A small network was shown many inputs. Here are its activations along a few directions, one row for each input.
Each table varies a few parts of the input and shows all the possible inputs, shuffled.
A made-up example of a description, with smaller parts first: ring(5) and (point or line(11) or (values(2) and line(6))).
Shared parts are said once, and a part with two or three values counts as separate values.
In the rows, 128 means zero.

Other details of the inputs shift rows strongly along two fixed directions, in all tables alike. That doesn't count.

A family of inputs:
r1: [143  70 119 130 115 105  93 105 106 145 125 136  82]
r2: [157  92 100 141 115 119 107 104  95 125 130 153 106]
r3: [153 135 135 145 118 146 133 121 128 117 156 124 139]
r4: [130  82 115 139 123 115  96 100 100 146 130 136  80]
r5: [135 123 142 137 125 128 127 115 141 125 158 107 131]
r6: [150  85 140 136 115 111 104 108 105 141 154 136  69]
r7: [123 168 151 119 114 134 152 157 142 102 121 114 156]
r8: [157  91 109 137 134 103 101 118  88 144 134 171  88]
r9: [ 88 160 132 111 127 136 150 147 167 113 103  88 180]
r10: [103 145 152 100 113 115 121 171 115 153  73 148 101]
r11: [122 123 121 133 161 147 129 106 134 150 148 127 129]
r12: [104 162 128 104 117 129 150 160 141 102  83 118 165]
r13: [ 98 159 139 114 146 142 146 149 163 141 111 118 147]
r14: [ 94 157 164 120 110 128 141 148 131 137 103 121  97]
r15: [146 117  69 164 181 148 146  63 178  89 213  83 225]
r16: [119 155 144  97 109 112 129 186 100 134  58 174  95]
r17: [114 165 152 124 122 132 157 146 149 108 129 103 165]
r18: [168 114  91 154 158 153 121  99 122 130 174 148 149]
Each input here is: values(3) and line(6).
Changing only the line(6) part turns r13 into r18. The same change can be made to r6. Which row results? -> r3
Which other rows does r2 become when the line(6) part takes its other values? List them by row number. -> r1, r4, r9, r12, r15
Which other rows does r16 become when the values(3) part takes its other values? List them by row number. -> r7, r12
Which other rows does r8 become when the values(3) part takes its other values? List them by row number. -> r15, r17

A family of inputs:
r19: [114 169 126 133 147 161 152 139 150 117 131 116 172]
r20: [ 86 166 130 107 135 135 146 169 139 132  70 131 137]
r21: [103 166 160 109 104 142 144 169 142 120  91 116 135]
r22: [166  97 110 154 136 143 112  89 129 128 180 126 129]
r23: [118 167 141 129 147 149 146 143 138 136 122 139 148]
r24: [107 123 147 103 103 116 123 162 123 142  83 127  95]
r25: [130 119 141 122  82 116 115 144  85 135  86 152  78]
r26: [178  85 116 163 154 127 109  68 123 134 215 126 121]
r27: [116 144 143 117  92 133 126 152 101 129  82 141 102]
r28: [170  81 115 160 114 114 105  83  99 115 177 130 105]
r29: [140 106 139 128  87 109 109 131  82 129 107 147  79]
r30: [128 157 132 139 158 164 157 108 174 119 181  90 192]
r31: [104 150 126 118 159 149 149 126 172 141 135 107 169]
r32: [119 140 153 125  96 109 136 143 117 112 114 125 114]
r33: [113 151 128 134 170 136 154 108 191 120 180  81 191]
r34: [100 148 150 118 143 123 140 139 159 133 131 104 143]
r35: [153  66 110 143 114  96  93  90  90 132 144 138  79]
r36: [171  82 133 149 111 100 100 102 101 127 168 140  80]
r37: [ 98 143 162  97 109 110 128 175 127 155  72 139  94]
r38: [136 120 148 115  94 120 110 154  88 140  88 155  69]
r39: [ 88 155 121 114 123 141 143 145 139 123  85 114 150]
r40: [ 96 179 135 123 114 137 149 166 122 116  79 132 142]
r41: [175  91 120 160 151 116 111  74 127 130 212 126 122]
r42: [ 92 154 130 106 134 147 136 157 151 132  90 121 142]
r43: [110 162 158 119 117 147 160 150 154 108 124  95 153]
r44: [166  66  85 155 158 136 105  62 134 136 192 122 132]
r45: [161  73  99 153 154 125 105  70 137 126 196 112 128]
r46: [121 153 154 116 121 140 133 148 122 144 112 141 114]
r47: [111 143  95 139 154 161 153  99 178 107 153  85 205]
r48: [151  73 128 134 121  92  92 108 104 137 145 142  73]
r49: [112 142 118 136 148 135 156 103 173  97 163  81 192]
r50: [147 159  77 109 155 127 152 160 142  88 112 150 218]
r51: [130 121 159 115 100 116 114 153  95 156  97 158  66]
r52: [136  87 112 136 113 108 105 102 107 134 128 129 107]
r53: [140  91 124 121 133 108  94 121  95 166 117 164  65]
r54: [101 138 122 119 117 116 126 151 107 133  70 150 108]
r55: [109 137 129 118 145 117 121 150 114 157  93 161  98]
r56: [172 160  88 129 148 141 154 150 133  80 139 152 218]
What is each input in this table made of? -> values(2) and (point or (values(3) and line(6)))
Changing only the values(2) part turns r31 into r51. The same change can be made to r53. Which row results? -> r46
Which other rows does r19 become when the values(2) part takes its other values? List them by row number. -> r20
Which other rows does r27 become when the values(2) part takes its other values? List them by row number. -> r39
